These are the activations of a small network on made-up records, seen along a few directions, one row for each record.
Here are examples, each followed by its value of one field, Zuz.
The word missing means that the record has no Zuz.
Other fields move the rows too, some of them a lot.
[  8 -17  23 -11  18  -2   5 -12 -23   5  -8  41  -1  -4   9   4  -7  -5
  36 -22 -16   0   8  16  30 -37  30  -6  20 -38  34 -12   7 -22  14  17
  17  23 -11  -9 -10 -12 -41  -1  28  28  -1  -3]  s14
[ -8   3   3  -4   3   2  13   3  -5  14 -13   4  -1  16   8  -6  -8  -1
   9  -3  -4  -2  -3  -2  13  -9   8  -6   7  -8   6   0  14  -5   1   0
  22   9  -3   9  11 -10  -5   2  11  -5   4  12]  s17
[  5 -17  28  -5  22  -2   5  -7 -20   6 -13  47  -6  -4   9   3  -7  -9
  37 -27 -15  -1  15   6  32 -44  34 -11  23 -41  42 -12  12 -23  15  20
  20  28 -13 -11 -11 -13 -45   3  35  30  -1  -1]  s14
[ -3 -14  23  -2  17  -4   6  -3 -13   9 -18  29  -6  -4   1  -5  -9  -5
  25 -13 -12   7  10  -1  28 -28  20  -5  12 -34  33  -1   7 -19   9  12
  18  26 -11  -2  -3 -13 -28  -4  32  16   0   0]  s4
[ -6   1  17  -3   7  -2   3  -3  -6   1 -20  10  -2   0  -5  -9 -10   3
   7   4 -10  12   4   1  22   2   6   7  -1 -19  10   8  -9 -15   2   6
   4   7 -13   1   5  -4 -14 -13  16   2  -3  -1]  s6
[ -4 -23  40  -4  28  -7   5  -7 -24   7 -28  59  -7 -10   0   0  -8 -18
  45 -23 -21  17  22   6  42 -47  36 -13  20 -61  60  -2   3 -28  18  24
  24  39 -22  -8 -12 -17 -51  -9  57  31   1  -8]  s3
[ -9  26   0   4  -6   5   1   8  12   3 -14 -27   0  15  -6 -16 -12  16
 -26  15   0  -4  -7 -17   4  33 -11  13 -14  16 -26  13  -4  -5 -10  -8
  -5 -14  -5   6  22   2  13  -8 -14 -21  -4  11]  s11
[ -2 -19  22  -7  18  -5   8  -7 -20   9 -20  39  -2  -5   2   1  -4 -11
  35 -12 -14  15   8  13  28 -31  21  -6  14 -41  39   0   4 -16  11  15
  24  27 -15   2 -10 -13 -32  -8  39  19   2  -5]  s16
[ -7   1   3  -1   3   0  11   1  -3  13 -11   0  -2   9   2  -5  -4   4
   3  -2  -2   1  -3  -5   9  -6   5  -3   2  -6   6   3  12  -1   0   1
  17   8   1  10   8  -7  -1   0   7  -5   5   9]  s10
[ 10  -8  -9   1  -4  -2  -9  -4   2  -7  18  -4   3 -11   0   7  11  -1
  -3  -2   6  -3  -2   7 -16  -1  -7   0   0  10  -6  -6  -4  10   0  -4
 -11  -4   7  -4 -14   6   8   4 -10   3  -1  -8]  missing
[ -2  26 -11 -10 -13  13  11   4   3   5   1 -23   3  29  12  -8 -13  14
 -12   9  -3 -17 -15   1   5  22   0   8  -2  19 -31  -4   8  -2  -7  -4
   6 -19   2   5  28   1   7   5 -23 -15   0  21]  s5
[  5  26 -22   6 -28   2 -11   1  25 -18  22 -53   2   1 -10   0   4  24
 -51  26  19  -5 -13  -8 -32  56 -35  20 -28  50 -54   8 -15  21 -18 -16
 -38 -42  20  -2   9  22  42   2 -55 -23  -5   1]  missing
[  2  -1   9  -5   3  -2   4  -5  -7   5  -9   7  -1   3   3  -3  -7   6
   7   0  -3   3  -2   5  16  -2   3   6   3 -10   5   1   2  -8   0   3
   9   5  -4   2  -1  -5 -10  -3   6   4  -1   1]  s8
[ -8  -2  16  -2   8   0   9  -1  -7   9 -16  15  -5   5   3  -6  -9   0
  12  -5  -8   6   6  -4  22 -14  15  -3   4 -22  19   1   8 -12   4   9
  16  12  -6   1   6  -9 -16  -2  19   6   3   7]  s9
[ -5  -3  10   3   6  -7   4   0  -1   7 -16   2  -5  -1  -6  -7  -5   4
   2   0  -2   8   3  -7  11  -5   0   0   0 -12   9   7   1  -6   0   1
   7  12  -5   7   0  -6  -4  -7  12  -2  -1   1]  s18
[ -3  -7  13  -8  13   3  13   0 -15  15 -12  29  -3  11  15   1  -9  -9
  29 -18 -13  -5   5   4  24 -34  29 -13  20 -26  27 -10  19 -15  10  11
  28  20  -9   0   5 -15 -28   5  25  14   3  10]  s7
[ -6  -2   9   3   6  -6   4   0  -1   7 -15  -1  -4  -1  -7  -7  -5   5
   1   1  -2   8   3  -7  10  -3   0   1  -1 -10   8   7   1  -5   0   0
   7  11  -4   8   1  -5  -2  -7  11  -3   0   2]  s18
[ -4 -12  21  -1  16  -3   6  -3 -12   8 -18  27  -6  -2   0  -4  -8  -4
  22 -11 -11   7   9  -2  26 -25  18  -4  11 -31  30  -1   6 -17   7  12
  18  23 -11  -1  -3 -11 -26  -3  30  14   1   0]  s4
[ -5  22  -3   0  -8   3   0   3   9   0  -8 -30   2  12  -6 -15 -11  19
 -25  18   0  -3 -11  -8   3  34 -14  18 -14  17 -30  11  -9  -4 -10 -10
  -9 -15  -2   7  17   3  15  -9 -18 -19  -5   8]  s15
[ -4   6  11  -5   4   4   5  -1  -5   2 -13   4  -1   9  -1 -10 -11   7
   4   5 -11   3  -2   1  20   7   6   9   0 -11   0   4  -4 -14  -1   5
   8   2 -11   0   9  -4 -11  -7   9  -1  -2   3]  s1
[ -7   0   4   0   3   0  11   1  -3  13 -12   2  -2   9   2  -4  -4   3
   5  -2  -2   2  -2  -5   9  -7   5  -4   3  -7   7   3  12  -1   0   1
  18   9   0  10   7  -7  -2   1   8  -5   5   8]  s10
[ -4 -23  39  -5  28  -7   5  -7 -24   7 -27  57  -7 -10   0  -1  -9 -16
  44 -22 -21  17  22   5  41 -46  35 -12  19 -60  58  -2   3 -28  17  24
  23  37 -20  -8 -11 -17 -49  -9  55  31   1  -7]  s3
[  2 -39  52 -10  41 -13   2 -13 -38   6 -36  89  -3 -22  -1   4  -4 -33
  71 -34 -29  24  28  22  53 -68  46 -19  33 -84  82  -1  -5 -37  25  31
  28  56 -34 -10 -28 -21 -73 -18  81  45  -1 -21]  s12
[ -6   5   3  -1   0  -2   6   1   0   5 -15  -7  -1   4  -4  -8  -6   8
  -4  10  -3   8  -4  -1   9  11  -6   8  -6  -2  -4   9  -3  -4  -3  -2
   6   0  -6   9   6  -3   2  -9   3  -8  -1   3]  s13
[ -8  -1  22   1  11  -4   2  -1  -4   4 -23  14  -5  -3  -7 -10 -11   1
   7  -2  -9  12   9  -8  23  -6  10   2   0 -24  18   8  -3 -17   4   7
   6  14 -12   0   4  -7 -16 -10  21   5  -2   0]  s6
[  0 -37  54  -5  43 -13   1 -10 -35   7 -39  90  -6 -22  -2   4  -4 -35
  68 -36 -27  23  31  14  52 -71  46 -22  33 -84  86  -1  -1 -37  25  31
  29  58 -35 -11 -28 -22 -73 -16  84  44  -1 -20]  s12
[ -4 -18  24  -3  20  -6   8  -4 -17  11 -21  37  -5  -5   0  -1  -5 -10
  32 -16 -13  13  13   3  27 -35  23 -10  14 -41  41   0   8 -15  11  15
  24  30 -13   1  -9 -14 -31  -5  40  18   4  -3]  s16
[ -3 -24  32  -8  24  -7   5  -8 -24   8 -27  54  -2  -9   3   0  -5 -19
  47 -17 -18  19  15  15  38 -42  28 -10  20 -55  52   0   0 -23  15  18
  25  36 -23  -2 -15 -16 -44 -10  54  26   1  -9]  s2
[ -1  -9  10 -14  12   4  13  -4 -19  14  -8  29   2  11  17   1  -9  -9
  32 -15 -16  -4   0  14  24 -30  27  -9  19 -27  23 -10  15 -15  11  10
  28  17 -10   0   4 -15 -27   2  24  14   4   8]  s7
[ -7  28  -5   0 -10   6   2   7  10  -1  -9 -32   2  17  -6 -15 -12  18
 -27  20   0  -4 -12  -9   2  41 -15  18 -15  21 -35  13  -9  -3 -12 -10
  -8 -20  -5   7  23   5  16 -10 -20 -24  -5   9]  s11
[ -7  -3  17  -2   9  -1   9  -2  -7   9 -17  17  -5   4   3  -5  -9   0
  14  -6  -9   7   7  -4  23 -16  15  -3   5 -23  21   0   9 -12   5   9
  16  14  -6   1   6  -9 -17  -2  20   8   3   7]  s9
[ -1  -2  14   0   7  -3   3  -2  -5   7 -13  12  -5   2   2  -4  -7   3
   8  -5  -3   2   4  -4  17 -11   8   0   5 -15  13   0   7 -10   2   5
  11  12  -4   1  -2  -7 -14   1  12   6  -1   3]  s8
[ -5  22  -4   0  -8   3   0   4   9   0  -8 -29   2  12  -6 -14 -11  18
 -24  18   0  -3 -11  -7   2  35 -14  18 -13  17 -30  11  -9  -4 -11 -10
  -8 -15  -4   7  17   4  15  -9 -17 -19  -5   7]  s15
[ -4  24  -5  -5  -8  12  10   7   4   7  -3 -18  -1  27  10  -8 -13  12
 -11   3  -3 -17  -8  -8   7  13   6   3   0  14 -22  -4  12  -3  -5  -1
   8 -12   1   3  26  -1   3   7 -16 -12   0  21]  s5
[ -8   2   4  -4   4   1  12   2  -5  15 -13   5  -1  15   8  -6  -8  -1
  10  -4  -4  -2  -3  -2  14 -12   9  -6   8 -10   7   0  14  -6   2   0
  21  10  -3   9  11 -11  -6   2  11  -4   4  12]  s17
[ -6   4  17  -1   8   3   4   2  -3   4 -18  11  -5   8   0 -10 -11   2
   6  -1 -11   3   5  -8  23  -3  11   3   3 -17  10   3   1 -15   2   8
  11   9 -13  -2   8  -6 -17  -3  17   3  -2   5]  s1
[ -6   6   2  -1  -1  -1   6   1   1   4 -12 -10  -1   5  -5  -8  -6  10
  -6  10  -3   7  -5  -2   8  14  -6   9  -7   0  -6   9  -4  -3  -4  -2
   5  -1  -4   9   8  -2   4  -9   1  -9   0   3]  s13
[ -3 -24  32  -8  24  -7   6  -8 -24   8 -27  55  -3  -9   3   0  -6 -19
  47 -17 -18  18  15  14  38 -42  28 -10  21 -55  52   0   0 -23  15  19
  26  36 -23  -2 -15 -16 -45 -10  54  26   1  -9]  s2

Here are new rows. What is Zuz for each?
[ -4  -3   6  -1   4  -5   4  -3  -3   5 -13  -1  -1  -1  -4  -7  -5   6
   3   4  -3   9  -2   2  10   1  -3   5  -1  -9   3   7  -3  -5  -1  -1
   6   8  -5   8   0  -4  -2  -9   9  -3  -1   0]  s18
[ -3 -23  40  -5  28  -8   5  -8 -24   8 -27  59  -7 -11   0   0  -9 -16
  45 -24 -21  17  22   6  42 -48  37 -13  20 -61  59  -2   4 -28  18  24
  23  39 -20  -8 -12 -17 -51  -9  55  32   1  -7]  s3
[ -4 -23  34  -3  26  -9   5  -5 -21  10 -30  54  -6  -9   1   0  -6 -19
  43 -20 -16  17  19   5  37 -45  28 -14  20 -54  55   0   5 -23  15  19
  25  38 -21  -3 -14 -16 -44  -8  54  26   1  -7]  s2
[ -3  -7  12  -8  13   3  13   0 -15  16 -12  28  -2  11  15   1  -9  -9
  28 -18 -13  -5   5   4  23 -33  28 -12  19 -26  27 -10  19 -15  10  11
  28  19  -9   0   5 -16 -27   4  25  14   3  10]  s7
[  1 -38  51 -10  41 -12   2 -13 -38   6 -35  88  -3 -21  -1   4  -4 -33
  70 -34 -29  24  27  22  52 -67  45 -18  33 -83  81  -1  -6 -36  25  31
  28  56 -34 -10 -28 -21 -72 -18  81  44  -1 -21]  s12
[ -5  -1  10  -7   3   1   9  -4  -8   6 -13  10  -1   7   4  -4  -9   2
  12   1  -8   7  -1   5  20  -5   9   3   2 -17  10   1   2 -10   2   6
  14   6  -6   3   7  -6 -12  -4  12   4   1   5]  s9
[ -8  -1  21   2  11  -3   3   0  -4   3 -23  15  -5  -2  -7  -9 -10   1
   7  -1 -10  12   9  -7  22  -6  10   1   0 -24  18   8  -4 -16   4   8
   7  13 -13   0   4  -6 -17 -10  22   4  -2   0]  s6
[ -9  -3  17  -2  10   0   8  -1  -7   9 -18  18  -4   4   3  -6  -9  -2
  14  -6  -9   7   7  -4  23 -15  16  -3   5 -24  22   1   8 -13   5   9
  17  14  -8   1   5 -10 -18  -2  23   7   3   6]  s9
[-5  2 -2 -5 -2  2 11 -1 -4 11 -7 -6  2 11  4 -4 -5  7  2  4 -2  2 -9  3
  7  2  0  3 -1 -1 -3  4  8  1 -3 -2 15  2  2 12  9 -5  4 -2  0 -7  5  9]  s10
[ -5  24  -5  -5  -7  12  11   7   5   7  -3 -19  -1  27  10  -9 -13  12
 -12   3  -3 -18  -9  -9   7  14   5   3   0  15 -23  -4  12  -3  -5  -2
   8 -13   2   3  27  -2   4   7 -16 -12   1  22]  s5
[ -2 -19  22  -7  18  -6   7  -7 -21  10 -20  38  -1  -5   2   1  -4 -11
  35 -12 -14  15   8  13  28 -32  22  -6  14 -41  40   0   4 -16  11  14
  24  28 -16   2 -10 -14 -31  -8  40  19   3  -5]  s16
[ -4  25  -5  -5  -8  12  11   7   5   7  -3 -17  -1  28  10  -8 -13  12
 -11   3  -3 -18  -8  -8   8  13   6   3   0  14 -22  -4  12  -3  -5  -1
   8 -13   1   3  26  -1   2   7 -16 -12   0  21]  s5
[ -1  -7   9 -14  10   4  14  -4 -18  14  -8  27   1  12  17   1  -9  -8
  31 -14 -14  -4  -1  14  23 -28  26  -8  18 -24  21 -10  15 -14  10   9
  28  15  -9   1   5 -14 -26   2  21  13   3   9]  s7
[ -7   0   4   0   3  -1  10   1  -3  13 -13   2  -2   9   3  -4  -4   2
   5  -2  -1   2  -2  -5   9  -8   5  -3   3  -7   8   3  12  -2   0   1
  18   9  -1  10   7  -8  -2   0   9  -4   5   8]  s10
[ -8  -2  16  -2   8   0   9  -1  -7   8 -18  17  -5   5   3  -5  -9  -1
  14  -5  -8   6   7  -4  23 -15  14  -3   5 -23  20   0   8 -12   5   9
  17  13  -7   1   6  -9 -17  -1  20   7   2   6]  s9
[  8 -12  -1   4   6  -3 -10  -1   1  -8  12  12  -1 -15  -2   8  11  -9
   5  -9   1  -2  10   0  -9 -14   3  -6   5  -3  11  -8  -2   3   6   3
  -9   5   0 -11 -19   2  -6   4   4  12  -2 -12]  missing
[  5  27 -23   6 -29   3 -10   1  25 -18  23 -53   2   1 -10  -1   4  24
 -51  27  19  -5 -14  -8 -32  57 -36  20 -28  50 -55   8 -15  21 -18 -16
 -38 -42  21  -2   9  23  42   3 -56 -24  -5   1]  missing
[ -3  -8  13  -9  14   4  13  -1 -16  16 -11  30  -2  11  15   0  -9  -9
  30 -19 -14  -5   5   5  24 -35  30 -13  20 -28  28 -11  19 -15  11  11
  29  21  -9   0   5 -16 -28   4  26  15   4  10]  s7
[ -4 -23  34  -3  26  -9   6  -6 -21   9 -30  55  -7  -9   1  -1  -6 -19
  44 -21 -16  17  20   5  38 -46  29 -14  21 -55  56   0   5 -23  16  19
  26  39 -21  -3 -14 -16 -46  -7  55  26   1  -7]  s2
[ -7   3  -1  -8   0   3  12   1  -7  13 -10   0   3  16  10  -6  -8   1
   9   2  -5  -2  -9   6  12  -2   5   0   5  -5   0   1  10  -4   0  -3
  20   4  -4  10  12  -9  -2  -1   7  -6   4  11]  s17
[ -1 -38  54  -6  43 -13   1 -10 -35   7 -38  90  -6 -22  -2   3  -5 -34
  68 -37 -28  23  31  14  52 -71  46 -22  33 -84  86  -1  -1 -37  25  31
  29  59 -33 -11 -28 -22 -73 -15  84  44   0 -20]  s12
[  0  -9  10 -15  12   4  15  -5 -19  14  -8  29   1  10  16   1 -10  -7
  32 -16 -16  -3   0  14  24 -31  28  -9  19 -27  24 -10  15 -15  11  10
  28  18  -8   1   5 -15 -27   1  22  15   4   9]  s7
[ -6   0  17  -3   8  -3   2  -3  -6   2 -20  10  -1   0  -5  -9 -10   3
   7   3 -10  13   4   2  21   1   7   7  -2 -20  11   8  -8 -15   2   5
   5   8 -13   2   4  -5 -14 -13  18   3  -3  -2]  s6
[ -9  -1  21   2  12  -3   2   0  -4   5 -23  14  -4  -3  -6 -11 -11   0
   7  -2 -10  12   9  -8  22  -6  10   2   0 -24  18   8  -4 -17   4   6
   6  14 -13   0   4  -7 -16 -10  23   4  -2   0]  s6
[ -8   4   7   2   3  -3   5   2   2   7 -17  -3  -4   2  -6  -9  -7   6
  -4   4  -2   7   1 -10  10   4  -2   3  -4  -6   3   9   1  -5  -2  -1
   7   6  -4   7   6  -4   0  -6   7  -6   0   4]  s13
[ -2  -3 -21   7  -6  -2  -3   7   7   4  13 -19   4   2   2   7  12  -5
  -9   4  12  -3  -5  -3 -27   2 -11  -8  -3  20  -9  -1   8  19  -1 -12
  -1  -5  10   9  -3   1  25  10 -11 -13   5   0]  missing
[-10  27  -1   4  -5   5   1   9  12   3 -13 -27   0  15  -7 -17 -13  16
 -27  15   0  -5  -7 -18   3  34 -11  14 -14  17 -27  13  -4  -6 -11  -9
  -5 -15  -5   6  22   2  13  -8 -14 -22  -4  11]  s11
[  2  -1   8  -4   2  -1   4  -4  -6   4  -9   7  -1   4   3  -3  -6   5
   7   1  -3   3  -2   5  16  -1   2   6   3 -10   5   1   1  -8   0   4
   9   5  -5   2  -1  -4 -10  -2   7   4  -2   1]  s8
[  6  -6 -14   2  -5  -3  -6  -1   4  -4  15 -10   3  -8   1   8  10  -1
  -5   2   9  -1  -3   5 -19   2 -10   1  -3  14  -7  -4  -1  12   0  -6
  -9  -5   9   0 -11   4  14   5 -13  -1   0  -6]  missing
[ -1  -2  13   0   7  -3   3  -2  -4   6 -14  12  -5   3   2  -4  -6   2
   9  -5  -3   2   4  -3  18 -10   7   0   6 -15  13   0   7 -10   2   6
  12  11  -6   1  -2  -6 -14   1  13   6  -1   2]  s8
[  1  -1   9  -4   4  -2   3  -4  -6   5 -10   7   0   3   3  -4  -7   4
   8   1  -3   3  -3   6  16  -2   3   7   3 -10   5   1   2  -9   0   2
   9   6  -6   2  -2  -5 -10  -2   8   4  -1   1]  s8
[ -2 -19  22  -8  18  -6   8  -8 -20  10 -19  38  -2  -6   2   1  -5 -10
  35 -13 -14  15   8  13  28 -32  22  -6  14 -41  39   0   4 -16  11  14
  23  28 -14   2 -10 -14 -31  -8  38  20   3  -5]  s16
[ -8  -1  21   2  11  -3   3   0  -4   3 -24  15  -5  -2  -7 -10 -10   1
   7  -1  -9  12   9  -8  23  -6   9   2   0 -23  18   8  -4 -17   4   8
   6  13 -13   0   4  -6 -17 -10  22   4  -2   0]  s6
[ -7   4  16   0   9   3   4   2  -3   5 -18  11  -4   6   0 -11 -12   2
   6  -1 -11   3   5  -8  22  -3  11   4   2 -17  11   3   1 -16   2   7
  11   9 -13  -2   8  -7 -16  -4  18   2  -1   4]  s1
[ -2 -13  18  -6  13  -2   5  -6 -16   7 -16  25  -2  -2   2  -3  -7  -3
  24  -7 -12   8   4   8  26 -20  16   1  10 -30  26  -1   1 -17   7  11
  17  20 -13   0  -4 -11 -25  -7  28  14   0  -2]  s4
